Each row below holds a small network's activations on one input, seen along a few directions.
In each table, some parts of the input vary, and every possible input appears once, in random order.
Descriptions start from the smaller parts, as in this example, which fits no table here: one of 2 separate values, together with either a single point or one of 11 places along a line or (one of 5 places around a ring, together with one of 6 places along a line).
Shared parts are said once, and a part with two or three values counts as separate values.

Other details of the inputs vary at random and push rows far along two fixed directions, the same in every table; ignore that.

A family of inputs:
x1: [ 35   6 -22 -25  29   7  15 -18  -6 -28  18]
x2: [ 46   5 -17  -3  11  10  14  11  -1   2 -15]
x3: [  1  37  -8  16  22  20  31 -11  12 -20  34]
x4: [ 29  -1  -2 -14  32  19  -3 -14   8 -34  10]
x5: [-17 -24   2  20  13 -31 -16  50  -8  19  -8]
x6: [-66 -50  49 -28 -40   7  32 -34 -13  38  10]
x7: [-14 -18 -10   9 -34 -30 -39  44 -20  -6 -28]
x8: [ 30  40  -9 -11  24  23  -5 -36  20  -7 -15]
x9: [ 13 -19  62 -15   0  42  93 -48   5  34   5]
x10: [-10 -19 -35  32  -6 -40 -12 -14  51  -7  -8]
x11: [ 40   8 -13 -10  14  27  -9 -21   5 -27  -4]
x12: [ 11   9 -11 -10  36  -4   6 -17  -5 -18  27]
x13: [ 10  19 -14   6   4 -12  -5  22  10  25 -35]
x14: [ 37  36  -3  29  15  14  22 -27 -13  -5   1]
x15: [ 26  44 -27 -17  15   3   5 -34   5   0  -5]
x16: [-22 -26  35 -26 -36  28  36 -60 -14  37  13]
x17: [ -9   9   9  31  14  -7  13   4 -14  -7   0]
x18: [-21 -16   7   6  21 -13 -40  17   0 -11   5]
x19: [-58 -50  65 -17 -28  24  12 -26   4  23  -2]
x20: [-15   4   1   0   5 -19 -12  28   6 -13  30]
x21: [-26 -14 -21  -2 -49 -16 -51  54  -1  -6   1]
x22: [-40 -22  60 -37 -61  -1  28 -19   5  41 -33]
x23: [ 18  40 -13  19  -2  26  16 -20   6  -8  25]
x24: [ 29  17  13   6  35  -8  27  -1  -6 -25  15]
x25: [ -2  -2 -10  37  -4  -5 -14  25 -13  32 -19]
x26: [  4 -22 -11   6   7 -21 -16  47  -6   4 -15]
x27: [-13  35 -21  -3 -19  -8 -22  21  19   5 -10]
x28: [  0  -9 -40 -13 -12 -11 -30  13 -19  -8  -7]
x29: [-33 -21 -11  -5 -28 -26 -47  59   0  -7  11]
x30: [-18  -5  -8  27   0   5 -51   3  -6   8  -8]
x31: [ 36  10   2  -6  19  -3  21   2  -8 -30   2]
Each input here is: either a single point or (one of 5 separate values, together with one of 6 places around a ring).

A family of inputs:
x32: [-26  -3  22 -19 -16  12  -6   2   1  11  -1]
x33: [-18 -10  12   1 -14   6  12  -1  -9   6  20]
x34: [-14 -11  20 -21  -8 -14  18  -4   0   7  10]
x35: [ 11  18 -23  11  -8 -10 -31  31   7  -3 -20]
x36: [  3   8 -33  12  19 -15 -43   8 -16  -9   4]
x37: [  3   0 -18  37  12 -13 -25  32 -20   1   1]
x38: [ -1 -18  16   4  -7   5  19   4 -12   8  12]
x39: [-16 -18  29  -2   2   7  12 -13  10  11 -10]
x40: [-24 -26  18 -11 -14   2  10  -7  15  -6  16]
x41: [-21 -13   7  -3 -17   3  12   5  -5  -2  21]
x42: [ 73  34 -31  -5  26  30  38 -46   9 -16  -3]
x43: [  8 -10  -1 -10  -5  12   6 -15  -4  11 -16]
x44: [-10   4  -1  11 -36   3  10  -6   2  22  -2]
x45: [ -9  -6  -1 -13 -12  11   1 -18  -3  11  -8]
x46: [-18  -9  21 -13 -10 -16   7  -2  -5  18   4]
x47: [-11  18 -20  24  25 -10 -30   9   4  -9  -5]
x48: [ -2 -16  18   0 -23   1  14 -18  22  17 -14]
x49: [-13 -14  27 -12  -1   0  17   2  -3  22 -11]
x50: [ -8  10 -18  36  14  -6 -25  34 -17   2 -10]
x51: [-10  -4   4   6 -25  -5   0 -18  24  15  -9]
x52: [  1  -7  -7 -16 -29   4   4 -22   5  17  -5]
x53: [  0 -20  24   4   5   0   3 -11   7   4   0]
x54: [ 83  48  -1  -8  61  21  62 -47   4 -21  21]
x55: [ -4  -9   9  -8 -26 -13  16   3   6  23 -24]
x56: [  6 -11  16 -13   7 -12  23   3  -3   1   2]
x57: [-13  10 -26  25  21 -25 -37  17   8 -21  12]
x58: [ -5   0   8  11 -10  13  17   0  -6  19 -10]
x59: [  5  17 -21  30  25 -11 -24   6  12  -5 -17]
x60: [ 13   6 -20   3  11 -10 -30  44   3 -30   2]
x61: [ -3  13 -27   1  13 -25  -9  24   0 -23   9]
x62: [ -5 -29  17  -5  -3   1  14  -3  16 -10   9]
x63: [ -4   8   6 -16 -32   8   1  -3  14  12  -7]
x64: [-10 -19   3 -20  -5   5   0 -13  -4   0  14]
x65: [-13  -9  19 -12  -8  -4  20   1  -2  24 -21]
x66: [ 78  28 -21  -6  53  32  32 -43   0 -27  19]
x67: [-12  14 -10  24   6   1  -9   9 -12   6   5]
x68: [-22 -15  13 -20  -9  14   3 -19  -7  14  -3]
x69: [  6  20 -19  12   5  -3 -33  29   0  -7 -21]
x70: [ -1  -4 -30  31   8 -18 -20  42 -14 -16   9]
x71: [ 13  -4  25 -14  -2  13   1   3   2   1   3]
x72: [-15  -2   4 -10 -33 -15  11  -2   8  25 -12]
x73: [-12 -32  21   0  -3  -3   4  -2  10  -1   4]
x74: [-15   0  18  -6 -20   0   1 -26 -22 -13  -3]
x75: [  4   2 -26  13  24  -5 -31  17 -13  -5 -14]
x76: [  7 -16  15 -17  -1 -12  29   5   0  -6   5]
x77: [ -1  -5  27 -15  -6  16   1   6   3   8  -9]
x78: [  5  -2  17  -4 -10   5   8 -20 -22 -19 -12]
x79: [  5  21 -23   4  14  -4 -32  24   2 -21  12]
x80: [ 10 -13 -38   6  17 -16 -29  28 -10 -25   2]
x81: [ 47  40   2   6  33  38  52 -48  -1 -14  33]
x82: [-12   3   9 -12 -12  -4  12  -8   1  16  -6]
x83: [ -6 -22  27 -21 -17   7  -1  12   1  -1   0]
x84: [-16  11   4  -9 -18   6 -16   5   2   8 -11]
x85: [-15  -2  14   1  -4  12  13 -26  16  10  -9]
x86: [ -3  16 -25   0   7 -12 -33  34   4 -28  14]
x87: [ 53  53  -7  -6  51  17  46 -42   7 -15  18]
x88: [  3  22 -18   9  14  -8 -41  25  -2 -14   8]
x89: [-18 -29   7 -30 -18   4   4 -14   1  -2  12]
x90: [  5  15 -34  40  -8 -16 -21  32  -7   8 -14]
x91: [-26  -3  12   3 -24  10   8  -3  -7  21  -5]
x92: [ 14  -6 -36   9  25 -12 -30  19 -12 -19   2]
x93: [-22 -17  23   0  -3  -1  -5 -17  11   9   8]
- What is each input in this table made of? => one of 2 separate values, together with either a single point or (one of 5 separate values, together with one of 6 places along a line)
- Changing only the choice among 2 separate values turns x68 into x75. The same change can be made to x32. Which row results? => x77
- Changing only the choice among 2 separate values turns x44 into x90. The same change can be made to x72. Which row results? => x55
- Which other rows does x77 become when the place on the line of 6 takes its other values? List them by row number. => x35, x60, x69, x71, x83
- Which other rows does x64 become when the choice among 5 separate values takes its other values? List them by row number. => x33, x34, x57, x79
- Which other rows does x40 become when the choice among 2 separate values takes its other values? List them by row number. => x62

A family of inputs:
x94: [-28  -9   1  -9 -33   2 -14  -6   2  18  -6]
x95: [ 17  28 -24  28  29  -5 -22  20  -7  -9  -7]
x96: [-30   6 -59  44  -9 -43 -89  56  -2  -2 -23]
x97: [-42   3 -42  52   0 -57 -75  83 -22  -6 -10]
x98: [ -9 -18  47 -28 -20  15  32 -29   9  25  -8]
x99: [ 30  28 -35  12  23  -7  -2   6   5 -12  -8]
x100: [ -6 -17  41 -27 -33  12  35 -25   1  24  -7]
x101: [ -8 -21  28 -11 -16   9  20 -24   4  19 -10]
x102: [-11 -11  37 -29 -24  18  34 -32  14  21  -9]
x103: [ 54  21 -21 -13  46  11  17 -10   4 -47  29]
x104: [-20 -25  17  10 -16  -1  -8   9 -10  19 -14]
x105: [-41 -40  14 -19 -16 -18 -38  37  -4  -7   5]
x106: [ 13  19 -23  35  36 -11  -9   9  -1 -20  12]
x107: [ 44  52 -30   5  28  18   6 -25  16 -19   5]
x108: [ -7 -18  17 -25 -34  11  19 -12  14  20  -6]
x109: [ 16  26 -31  21  24  -6 -17   1  -8  -5  -2]
x110: [ 45  48 -26   5  21  12  16 -18   7 -17   2]
x111: [-21 -13  24 -21 -26  12  19 -27   0  21  -6]
x112: [ 56  39 -27 -10  44  14  14  -8   1 -54  29]
x113: [ 41  35 -16  14  39  20  16 -19  -9 -11   9]
x114: [-45 -22  12  14  -9 -16 -11  17  -9  14  11]
x115: [-17 -26  -4 -13   4 -11 -26  15 -11 -18  19]
x116: [ 47  17 -28  -2  47   8   0 -11   4 -51  27]
x117: [-19 -40  54 -20 -21  10  50 -17   5  21  11]
x118: [-27 -29  56 -15 -17  12  37 -17   8  20  12]
x119: [ -9 -20  32 -20 -24  17  31 -37  10  18  -9]
x120: [ -2   9  -8  16  -3  -3  -9  19 -15   6 -10]
x121: [  1 -24  34 -25 -20  10  39 -21   5  22  -8]
x122: [-74 -49  -7  28 -38 -52 -77  87 -22  32 -37]
x123: [ 52  54 -34   4  17  17  11 -21  11 -21   8]
- What is each input in this table made of? => one of 5 separate values, together with either a single point or one of 5 places along a line
- Changing only the choice among 5 separate values turns x97 into x114. The same change can be made to x100. Which row results? => x109
- Start at x117 and move only the place on the line of 5, one step at a time. The first step leads to x122. Which rows follow, in order? => x121, x99, x108

A family of inputs:
x124: [-44 -31  -9  22  -9 -34 -66  63  -5   4 -25]
x125: [-38 -29 -19  16  17 -45 -73  56 -14 -18  -5]
x126: [-12 -30  27 -12 -39  16  19 -21   9  19  -3]
x127: [-38 -40  45 -19 -37   4   6 -11   7  44 -25]
x128: [  9  -1   3  -4 -15   4  -4  12  -9   5 -13]
x129: [-18 -29  42 -39 -23   7  36 -14  14   6  19]
x130: [ 25  46 -20  27  24   6  21 -22  -6   6  -6]
x131: [-40 -30 -13  15   8 -39 -66  57  -9  -3 -11]
x132: [ 29  39 -15  23  26  12  20 -13  -4   3   3]
x133: [  8  10 -20  28  16 -15 -35  24   3  -8 -18]
x134: [ 27  31 -22  37  27  -1   0   9  -5  -9   6]
x135: [ 40  42 -24   3  14  11  15 -22  -7  -2 -13]
x136: [-18 -13  43 -30 -43  15  42 -27  20  36  -7]
x137: [-19   0 -32  35  31 -39 -46  47 -23 -24  14]
x138: [ -8 -35  29 -20 -29  22  27 -24  11   9   5]
x139: [ 38  28 -12  11  50  14  27 -16  -5 -26  31]
x140: [ 18  30 -34  21  21 -14 -18  29  11 -26   6]
x141: [ 69  83  -3 -13  49  72  49 -84  14 -39  41]
x142: [  8 -11   3 -24   9  -4  -1   8 -16 -24  16]
x143: [-24 -34  32 -24 -46  18  27 -34  10  39 -11]
x144: [-6 -8 13 14  4  6 11 10 -7  4  6]
x145: [ 52  28 -12  -6  27  25  24 -10  -2 -24   9]
x146: [-41 -10 -38  29 -27 -36 -60  29  -6  24 -33]
x147: [-23 -31  42 -35 -52  14  21 -12  -8  42 -20]
x148: [-32 -29  44 -20 -34   5  15 -30   5  43 -31]
x149: [-37 -44  52 -45 -34  -2  31 -10   9   6  18]
x150: [-26  29 -52  39  -7 -49 -60  49   0   9 -30]
x151: [-15 -17  40 -20 -40   9  29 -10  18  20  -2]
x152: [ 61  33 -18 -18  44  22  26 -18  -6 -37  27]
x153: [ 42  17 -24  -5  35  15  16 -25   7 -36  30]
x154: [ 13   6 -46  14  31 -19 -34  13  -6 -43  22]
- What is each input in this table made of? => either a single point or (one of 5 separate values, together with one of 6 places along a line)
- Which other rows does x129 become when the choice among 5 separate values takes its other values? List them by row number. => x131, x139, x152, x153
- Which other rows does x134 become when the place on the line of 6 takes its other values? List them by row number. => x130, x132, x137, x139, x144

A family of inputs:
x155: [ 23  27 -25  43  42 -15  14  -2 -20  -6  -6]
x156: [ -6  25  15 -16 -23  31  26 -43   8   8   9]
x157: [ 10  21 -13  -6 -14  14 -31  -3 -13   8  -9]
x158: [ 11  28  -3 -17 -32   5   8   2   1   7 -13]
x159: [-42 -74  47 -40 -63 -13  10  10  13  34  -8]
x160: [  9 -11  28 -44 -37  19  43 -30  17  18  -9]
x161: [ 34   3 -30   0  34   8 -19  -4   2 -23   2]
x162: [-34 -47  44 -49 -51  16  10 -29  -2  29 -18]
x163: [ 16  31 -12  13  43  13  15  -3  -9 -32  49]
x164: [ -5   9 -19   4  11  -3  -7 -17  16 -12  12]
x165: [-29 -54  42 -49 -54   4  32 -10  17  30 -14]
x166: [ 58  15  26 -29  47  53  61 -42 -13 -29  42]
x167: [26 37 -2 17 56 -9 17 -4 -7  1  2]
x168: [ -5 -22   3   2   6 -13 -31  17 -12 -18   2]
x169: [-39 -36  -8  15 -26 -51 -56  75  -5  -5 -13]
x170: [-42 -29  -8  11 -25 -42 -41  86 -26  -3   2]
x171: [ 16   5  49 -13  -6  40  58 -44  25  24  -7]
x172: [ -6   3 -23  17  12 -16 -26   2  12 -15  16]
x173: [-22  15 -31  12  -3 -17 -33   4   5  -7   0]
x174: [-28  -7  -5  18   5 -17 -24  16   0 -20  14]
x175: [ 21  39 -17  32  53  -9 -12  20  11 -17 -14]
x176: [-19 -21 -30   3   0 -21 -57  27  -8  -3 -20]
x177: [ 22  10 -10  35  10  12  37 -24 -12  19  -6]
x178: [ 29  35 -20  42  15  13   6  -4  -1  14 -11]
- What is each input in this table made of? => either one of 6 places around a ring or (one of 3 separate values, together with one of 6 places along a line)
- Which other rows does x163 become when the choice among 3 separate values takes its other values? List them by row number. => x166, x170
